These are the activations of a small neural network, seen along a few directions. Each row is one input.
In each table, some parts of the input vary, and every possible input appears once, in random order.
A made-up example of a description, with smaller parts first: one of 6 places along a line, together with either a single point or one of 9 places around a ring or (one of 2 separate values, together with one of 5 places around a ring).
Shared parts are said once, and a part with two or three values counts as separate values.

Other details of the inputs shift rows strongly along three fixed directions, in all tables alike. That doesn't count.

Table:
R1: [ 14  21  -4  16   5  -6  12  16 -10  -7   5 -12]
R2: [-12  -5 -11  -8 -29   1  -6 -22  19   5  10 -20]
R3: [ -9 -20  15  -7  30   6  20  -8   4  -3 -21  26]
R4: [-12 -18  19 -11  38   8  17 -13   1  -2  -7  20]
R5: [ 6 13 -8 14 15 -5  7  4  2 -9  6 -6]
R6: [  9  11 -12  13   6  -6  17   6 -10 -12  -1 -27]
R7: [-13 -24  24  -1  28   6  22  -7   0  -5 -13  22]
R8: [  5  20 -22   9   3  -7  17   1   8 -19   9 -32]
R9: [ -3  -9   4  -1  16   2  11  -3   4  -1 -14  13]
R10: [ -6   7   5  -9 -35  25 -24 -21  14  -7   2 -19]
R11: [  6  14 -20  16   6  -8   8   0   7 -13   6 -27]
R12: [-13 -25  23  -5  26   5  23  -4   3 -10 -10  24]
R13: [  6  22 -21   7   5  -8  18   1   7 -19  10 -34]
R14: [  5   5   1  15  13 -11  10  16  -2 -16   1   0]
R15: [-14 -16   5  -1  25   4  19 -17  11  -9  -6   3]
R16: [  6  17 -23   3   4  -7  16   0   3 -19   9 -36]
R17: [-10 -11   2 -12 -14   4 -10 -14   9  10  10   5]
R18: [-11  -8 -11  -5 -22   2 -10 -23   9  10   5 -19]
R19: [ -9 -11   0  -5 -12   4 -14 -16   7  14   6   0]
R20: [-11 -12  10  -6 -25   1  -7  -9   7   9   4   5]
R21: [ -4  -1  -8  -7 -24   2 -13  -6   2  17  -4  -6]
R22: [ -9 -15  11 -11 -22   3  -7  -7   0  11   4   7]
R23: [  5   5   8 -12 -25   2 -16  -2   3  20   3  21]
R24: [  9  13 -12   9   7  -5   1  16  -7  -1  -6  -6]
R25: [ 17  26  -7  11   9  13  -8   6 -12 -27  -2 -24]
R26: [-11 -26  10 -12  32   7  16  -2  -1  -3 -21  24]
R27: [ -5   9   7  -5 -30  23 -25 -22   9  -2  -1 -19]
R28: [  4  14 -24   5   5  -6  12  -1  -3 -15   6 -35]
R29: [  3   5 -12  12   4 -12   9  10 -11 -14  -3 -21]
R30: [ -7 -11  14 -10 -24   5  -4 -10   5  13   5   7]
R31: [ 12  19 -23  12  -1 -10   1   9   0 -13  13 -22]
R32: [ 37  44  14  14   7  -8 -23  50 -23  16  16  52]
R33: [ -5 -15  12 -11 -18   6  -9  -9  -6  18   3   7]
R34: [  3  11 -25   7   6  -7  10  -1  -2 -15   6 -32]
R35: [  2  10  -8  18   5 -11  12  10  -3 -15  -3 -19]
R36: [-12  -5  -5 -10 -19   4  -7 -22   8  12   6 -17]
R37: [  3   6  -5 -10 -29   1 -21   3  -5  23   2   3]
R38: [ 16   9  17  -2  13  -1 -14  28 -13  13   2  48]
R39: [  8  10 -10  13  14  -7   6   7   7 -13  10  -5]
R40: [ 38  45   4  22  12 -10 -30  51 -22  10  33  39]
R41: [  5  18  -6  11  17  -4  12   5   0 -10   7  -9]
R42: [ -2 -15   4  -8  16  -1   8   3   4  -4 -14  15]
R43: [ 12  18 -14  13   3  -8   4  14  -1  -5  -5 -11]
R44: [ 16  19  17   7 -30  -6 -46  30 -23  34  23  34]
R45: [ 15  18 -18   2   2  -8  10  12  -5 -11  -3 -13]
R46: [ -7 -16   0 -12  20   5  17  -6  -2  -4 -18   6]
R47: [ -7  -1  -1  -1 -40  -6 -16  -5   7  10   8 -11]
R48: [ -4  -9   2 -12 -15   3 -17   1  -1  20  -6  12]
R49: [ 14  22 -11   8   6  -5  10  10  -5  -5  -4  -6]
R50: [ -8 -24  13 -14  29   5  19  -4   3  -7 -19  27]
R51: [  5   4  -2  10  15  -7  14  16  -9 -16   1  -1]
R52: [ -4 -21   5  -5  21   0  14  -5  13  -8 -17  12]
R53: [ 14  16 -15   8   1 -11   4  14   3 -10  -4 -10]
R54: [-11  -7 -10 -14 -27   3  -6 -22  13   6  10 -19]
R55: [  4   9 -25   8   5  -7   7  -1  -1 -14   5 -30]
R56: [  4   4 -11  13   3 -13   9  12  -4 -18   0 -19]
R57: [-11 -22  13  -9  32   8  18  -6  -1  -1 -21  24]
R58: [ -6 -11  18  -4  28  25   3 -18  -1 -21 -18   2]
R59: [ -9 -13  13  -6 -17   5  -9  -9  -4  17   0   6]
R60: [-12 -13  -3  -7 -33  -4  -8 -12   6   4   2 -16]
R61: [-12  -8   0  -1 -30  -1  -5 -14   7   9   1 -16]
R62: [-13 -12   0  -2 -26  -2  -9 -12   1  10  -2 -13]
R63: [ -6 -11   0 -11 -31   2  -3 -13   3   9   5 -13]
R64: [-13 -20   4  -3  24   3  18 -15  15 -13  -4   7]
R65: [14  7 -7  5 11 -8  0 20 -2 -6 -4  4]
R66: [ 19  25  18  -3 -22   5 -41  26 -20  43  15  47]
R67: [ -6 -20   5  -1  23   2  14  -6  10  -5 -18  10]
R68: [ -8 -15   9  -9 -21   3 -10  -9  -5  16   2   3]
R69: [-10  -3  12 -12 -10   6  -7 -17  10  17   8   6]
R70: [ -9 -12 -13  -8 -24   1 -14 -20   9   9   7 -19]
R71: [  4  11 -10   9  17  -3   8   3  -4  -8   5 -10]
R72: [ -9  -8   6 -17 -11   6 -11 -16   2  17   9   2]
R73: [  8   8  23  14   9  -5 -13  24 -12  11   7  37]
R74: [  5   3  -2  10  15  -7  10  14 -14 -11  -2  -3]
R75: [ -3  -5  -5  -5 -21   2 -17  -3   4  18  -3  -3]
R76: [-12 -11  -2  -3 -28   0  -7 -14   1  11   0 -16]
R77: [19 20 -3  8  7 -8 -1 23 -5 -2  1 15]
R78: [-15 -26  12   2  22  -1  15  -7  -1  -9 -15   6]
R79: [ -7 -16  26  -9  32  29   4 -12   2 -25 -15  20]
R80: [  8  -6  23  -4  20   5 -17  25 -13  21  -3  53]
Each input here is: one of 5 places around a ring, together with either a single point or (one of 3 separate values, together with one of 5 places along a line).
The inputs of R54 and R36 match in every part but the place on the ring of 5. If R40 is changed in the same way as R54 into R36, which row does it become?
> R19
The inputs of R57 and R50 match in every part but the place on the ring of 5. If R18 is changed in the same way as R57 into R50, which row does it become?
> R31
The inputs of R73 and R44 match in every part but the place on the ring of 5. If R1 is changed in the same way as R73 into R44, which row does it become?
> R33
Change only the place on the line of 5 in R69. List by row number the other rows that result.
> R5, R11, R15, R41
Change only the choice among 3 separate values in R9. List by row number the other rows that result.
> R15, R61
Change only the choice among 3 separate values in R74. List by row number the other rows that result.
> R26, R34
Change only the place on the ring of 5 in R65. List by row number the other rows that result.
> R52, R67, R75, R80
